A small network was shown many inputs. Here are its activations along a few directions, one row for each input.
Each table varies a few parts of the input and shows all the possible inputs, shuffled.
Descriptions start from the smaller parts, as in this example, which fits no table here: one of 8 places around a ring, together with either a single point or one of 9 places along a line or (one of 3 separate values, together with one of 6 places along a line).
Shared parts are said once, and a part with two or three values counts as separate values.
In the rows, zero is written as 128.

Other details of the inputs shift rows strongly along two fixed directions, in all tables alike. That doesn't count.

Table:
row 1: [137 146 153 120 184 144 119 106  69 152  96]
row 2: [129 141 111 129 144 134 122 151  93 133  80]
row 3: [156 141 147 130 176 138 145 105  72 151 103]
row 4: [ 93 125 130 135  85  95  59 195 152  81  48]
row 5: [ 81 126 138 130  73  78  52 194 168  79  52]
row 6: [102 129 117 135 101  97  69 181 150 100  61]
row 7: [ 90 114 118 107 108 107  45 167 152 115  83]
row 8: [169 119  92 111 123 172 218 107 141 170 228]
row 9: [107 146 179 151 105  81  83 159 143  85  58]
row 10: [181 123  94 121 122 164 232 112 143 159 213]
row 11: [107 117 119  95 150 146  91 119  98 163 106]
row 12: [145 131 103 115 170 160 126 140  70 144  81]
row 13: [150 151 157 145 165 140 144 126  55 132  75]
row 14: [138 146 159 132 162 119 119 119  98 130  84]
row 15: [131 141 148 134 141 128 126 137  83 126  82]
row 16: [136 149 111 154 169 170 147 108  56  90 112]
row 17: [156 112 119 110 129 163 191  84 134 179 215]
row 18: [112 108 131 123  48  69 119 149 245 108 176]
row 19: [137 146 118 127 168 143 133 132  65 151  81]
row 20: [129 137 149 114 180 153 114  99  71 160  97]
row 21: [ 82 100 111 131  57 101  87 112 239  74 207]
row 22: [123 136 101 126 184 172 116  87  66 117 138]
row 23: [ 95  94 114 107  41  96 102 148 246 120 187]
row 24: [123  85 118 160 140 150 207 130 154 121 221]
row 25: [111 104 153 124  62  85 112 119 228 126 188]
row 26: [162 129 119 138  94 140 214 130 152 136 191]
row 27: [126 118  97  99 166 178 107 129  71 163  97]
row 28: [141 130 152 158  67  77 158 134 213 109 175]
row 29: [176 137 122 143 127 143 220 105 129 155 193]
row 30: [136 131 133 107 174 152 127 103  71 167 122]
row 31: [165 121 129 126 112 128 197 103 161 149 202]
row 32: [149 116 111 111 110 142 183 108 162 162 216]
row 33: [ 93 124 166 121 118  81  47 137 149 118  86]
row 34: [139 157 156 149 157 117 129 129  94 126  77]
row 35: [ 75 138 124 155 111  85  38 145 151  50  73]
row 36: [127 141 106 134 187 160 113  97  62 103 104]
Description of these inputs: either a single point or (one of 5 places along a line, together with either a single point or one of 6 places along a line).
Question: Change only the place on the line of 6 in row 5. List by row number the other rows that result.
Answer: row 4, row 9, row 13, row 15, row 26
Question: Change only the place on the line of 6 in row 23. List by row number the other rows that result.
Answer: row 11, row 17, row 20, row 25, row 27

Table:
row 37: [120 118 105 106 167 145 112 102 102 145 135]
row 38: [118 119 102 109 170 141  98 108 115 144 125]
row 39: [129 151 130 144 179 118 102 118  74 105  77]
row 40: [164 139 117 113 120 119 161 122 140 156 145]
row 41: [142 157 137 143 161 153 146 103  70 113 113]
row 42: [140 118 109 113 116 165 173  90 147 148 222]
row 43: [124 120 152 137 159 132 143 128  94 155 114]
row 44: [111 135 159 151  74  96  97 128 177  68 130]
row 45: [172 143 112 158 138 129 200  98 155 117 195]
row 46: [145 112 117 113 108 173 172  85 143 143 220]
row 47: [157 145 132 111 104 137 160 121 132 153 145]
row 48: [ 73  93  91 121  65 109  71 172 206  82 142]
row 49: [136 152 130 153 156 133 137 105  89 112 110]
row 50: [115 139 157 109  80 103  71 144 148 121  73]
row 51: [ 76 113 188 126 115  97  45 159 126 110  49]
row 52: [132 109 144 139 134 105 152 139 164 144 155]
row 53: [147 135 121 119  95  90 124 142 191 140 135]
row 54: [133 140  95 154 149 159 151 146  81  92 101]
row 55: [137 151 131 112 147 127 101 130  80 157  63]
row 56: [110 126 166 125 165 136 109 139  72 145  79]
row 57: [ 84  91 133 146  68  87 104 201 204  90 125]
row 58: [152 138  89 118 133 164 157 158  86 144  95]
row 59: [136 103 145 138 112 102 178 133 180 139 189]
row 60: [116 122 110 113 157 152 109 101  96 149 135]
Question: Describe the family of inputs behind these rows.
Answer: one of 4 separate values, together with either a single point or one of 5 places along a line
Question: Changing only the choice among 4 separate values turns row 57 into row 58. The same change can be made to row 43. Which row results?
Answer: row 55
Question: List by row number the other rows that have the choice among 4 separate values in common with row 48.
Answer: row 37, row 38, row 42, row 46, row 60
Question: List by row number the other rows that have the choice among 4 separate values in common with row 44.
Answer: row 39, row 41, row 45, row 49, row 54

Table:
row 61: [162 138 132 124 148 132 170 105 122 157 153]
row 62: [136 141 131 138 156 154 146 140  70 130  86]
row 63: [135 141 126 142 161 151 147 141  70 131  85]
row 64: [102 101 110 116  93 107 103 152 197 116 157]
row 65: [128 125 154 114 138 130 116 120 115 154 116]
row 66: [123 121 100 109 173 164 119 130  75 153 110]
row 67: [141 134 119 140  84 111 152 147 167 116 146]
row 68: [154 141 122 130  98 120 165 121 158 134 161]
row 69: [146 137 121 145 161 151 167 139  80 133 106]
row 70: [113 125 118 135 115 114 107 117 161 103 148]
row 71: [ 80 122 119 111 113 111  39 142 134 100  80]
row 72: [138 148 137 118 134 130 105 127  98 131  79]
row 73: [140 130 145 114 156 146 140 111  90 167 125]
row 74: [132 138 110 129 161 157 132  97  87 130 133]
row 75: [129 108 110 110 103 151 147 128 158 138 180]
row 76: [103 125 148 145  95  98 100 130 173  90 139]
row 77: [119 115  98 123 102 122 126 125 171 114 171]
row 78: [138 136 136 145 164 147 160 123  73 129 117]
row 79: [113 126 146 147 141 105 111 147 123 101  96]
row 80: [171 141 113 136 112 151 198 126 125 139 165]
row 81: [120 113 103 113 121 146 135 132 138 142 158]
row 82: [146 146 148 112 159 143 124 107  76 156  95]
row 83: [117 123 117 134 122 115 109 117 161 103 147]
row 84: [136 118 141 123 133 115 140 123 150 151 150]
row 85: [110 137 139 142 153 127 100 120  98 110  98]
row 86: [139 126 142 148 111 128 177 126 142 115 168]
row 87: [111 131 134 143 139 110 100 164 117 105  65]
row 88: [ 91 103 136 117 122  96  68 156 157 128  96]
row 89: [118 126 147 118 155 117  99 129 106 151  94]
row 90: [140 147 132 121 121 124 121 127 118 132 104]
row 91: [131 127 132 148 137 121 143 116 144 109 155]
row 92: [165 140 137 121 122 140 186  97 131 159 177]
row 93: [144 134 112 130 137 159 159  92 115 129 173]
row 94: [146 130 117 141  95 108 152 149 173 113 145]
row 95: [120 122  98 117 149 139 108 122 115 124 123]
row 96: [144 110 116 120 131 154 181 116 129 168 184]
row 97: [104 119 114 105 140 148  91 139 102 138 103]
row 98: [144 132 128 135  78 118 147 145 170 112 144]
row 99: [119 111 137 111 137 143 115 130 111 153 117]
row 100: [105 109 132 117 136 118  95 143 128 143 106]
row 101: [108 120 130 130  82 109  98 119 190  92 159]
row 102: [106 121 114 111 121 136  82 126 126 113 112]
row 103: [131 133 137 140 128 139 138 146 109 117  99]
row 104: [161 138 118 131 113 119 168 122 158 133 160]
row 105: [143 137 140 124 115 114 147 112 146 146 150]
row 106: [137 127 129 150 126 126 163 110 150 114 178]
row 107: [ 95 103 142 116  90 103  90 148 175 130 130]
row 108: [124 138 146 121 133 101  99 126 128 136  97]
row 109: [113 128 155 141 127 117 109 141 116 102  96]
row 110: [130 134 130 132  78  84 118 142 194 110 137]
row 111: [107 127 103 114 143 141  88 125 101 123 103]
row 112: [ 88 123 159 117 124  87  52 146 138 130  72]
row 113: [156 145 111 136 149 145 157 136  87 138 107]
row 114: [150 129 131 151 146 140 189 121 110 127 158]
row 115: [137 137 139 139 160 156 140 103  85 123 127]
Question: Changing only one part turns row 85 into row 105. The same change can be made to row 106. Which row results?
Answer: row 108
Question: Describe the family of inputs behind these rows.
Answer: one of 5 places along a line, together with one of 11 places around a ring
Question: A walk changes only the place on the ring of 11. It starts at row 92 and steps to row 90. List the rest of the walk in order.
Answer: row 80, row 62, row 86, row 76, row 93, row 71, row 97, row 107, row 73
Question: A walk changes only the place on the line of 5. It starts at row 64 and steps to row 66. List the rest of the walk in order.
Answer: row 81, row 97, row 75

Table:
row 116: [132 141 162 140 101  91 123 133 157 119 118]
row 117: [156 138 127 139 157 161 177 120  83 136 130]
row 118: [ 95 125 126 112 177 147  60 123  61 127  65]
row 119: [ 67 112 127 128  65  70  34 160 217  71 112]
row 120: [147 123 109 126 141 166 172 117 106 147 159]
row 121: [157 146 138 151 158 153 182 113  80 130 129]
row 122: [157 129 118 112 139 156 167 109 111 169 156]
row 123: [138 114 124 112 104 130 152 100 173 149 200]
row 124: [161 133 131 136 148 146 186 121 109 148 149]
row 125: [115 130 107 119 171 155  96 111  76 124 103]
row 126: [150 128 119 109 145 157 160 100 112 168 164]
row 127: [139 109 119 127  90 121 169 129 191 140 198]
row 128: [163 150 124 157 145 145 190 111 102 117 147]
row 129: [ 97 136 167 144 125  77  64 156 132 100  52]
row 130: [147 119 124 132 100 122 179 133 169 140 182]
row 131: [142 121 100 135  99 137 167 124 168 120 187]
row 132: [129 104 120 122  98 123 157 111 191 136 212]
row 133: [117 125 124 112 172 147 104 122  81 151  98]
row 134: [118 146 141 107 178 134  69 140  42 151  21]
row 135: [117 152 129 134 187 139  76 142  39 109  20]
row 136: [ 75 113 145 133  55  62  52 178 213  77  98]
row 137: [ 63 105 140 124  63  71  35 163 216  81 113]
row 138: [160 131 139 131  96 118 179 122 171 139 177]
row 139: [130 142 112 130 159 146 119 135  73 122  82]
Question: Changing only one part turns row 135 into row 131. The same change can be made to row 138. Which row results?
Answer: row 122
Question: Describe the family of inputs behind these rows.
Answer: one of 4 places along a line, together with one of 6 places along a line
Question: A walk changes only the place on the line of 6. It starts at row 118 and steps to row 137. List the rest of the walk in order.
Answer: row 120, row 136, row 117, row 121
